These are the activations of a small neural network, seen along a few directions. Each row is one input.
Each table varies a few parts of the input and shows all the possible inputs, shuffled.
A made-up example of a description, with smaller parts first: one of 3 separate values, together with either a single point or one of 11 places around a ring or (one of 4 places along a line, together with one of 5 places around a ring).
Shared parts are said once, and a part with two or three values counts as separate values.

Other details of the inputs shift rows strongly along two fixed directions, in all tables alike. That doesn't count.

Table:
row 1: [ -4 -44 -63  44  15  37 -74  20  18  15  24  33]
row 2: [-43 -71 -36  10   8  54 -56  31  31  34  56  63]
row 3: [  8 -10 -19  21 -15  28 -20  11  -8  12   1  17]
row 4: [ 12  10  -5 -25 -34  -4  29  30  45  27  20 -20]
row 5: [-25 -40 -14  54  16  32 -79   3  12  26  32  54]
row 6: [-17   3  18   0   5   2  19 -14   6 -27 -13  -2]
row 7: [ 19  26   3  15  33 -12 -12 -13 -68 -53 -23 -20]
row 8: [ 36   7   8   2  -9  -8 -19 -12 -36 -22 -30 -18]
row 9: [ -7  10  26 -26 -39 -22  61  13  60  68  46   4]
row 10: [-10  37  28 -46  -4 -25  51  -2   8 -12 -22 -11]
row 11: [ 14  16  30  14  26 -17  11 -35 -48 -55 -51 -40]
row 12: [  8  40  33 -57 -25 -38  91  18   4  -2   8 -32]
row 13: [ 23  30  12  37  21 -29 -15 -25 -37 -22 -12  -2]
row 14: [ 15  32  48 -28 -26 -67  62  -8  14  19  -4 -27]
row 15: [ 21  26   4  11  -5  -9 -29   8 -11 -37 -26 -23]
row 16: [-11 -24 -31  20  50  39 -52 -13 -13  -1  -3  31]
row 17: [-34 -57 -30  51  31  70 -44  -3  10  17  18  34]
row 18: [ 17  43  19  25  48  13 -22 -26 -74 -48 -62 -31]
row 19: [-44 -50 -10 -64 -21  11  41  25  86  82  48  32]
row 20: [  6  -5 -14  19 -14  19 -48  -3 -20 -17 -12  17]
row 21: [-41 -32 -17 -43 -25   3  67  -1  83  49  55  19]
row 22: [ 21  16  20   4  23 -20 -11 -11 -72 -50 -33 -36]
row 23: [ 25  47   9 -65 -60 -53  89  -5  23   9   3 -25]
row 24: [ 12 -11 -20  27   2  -3 -41  12 -15 -10 -19 -18]
Each input here is: one of 4 separate values, together with either a single point or one of 5 places along a line.
Question: The inputs of row 9 and row 5 match in every part but the choice among 4 separate values. If row 3 is changed in the same way as row 9 into row 5, which row does it become?
Answer: row 20
Question: Which other rows does row 7 become when the choice among 4 separate values takes its other values? List them by row number.
Answer: row 2, row 12, row 22
Question: Which other rows does row 16 become when the place on the line of 5 takes its other values? List them by row number.
Answer: row 1, row 7, row 21, row 23
Question: Start at row 24 and move only the place on the line of 5, one step at a time. The first step leads to row 8. Which rows follow, in order?
Answer: row 22, row 19, row 11
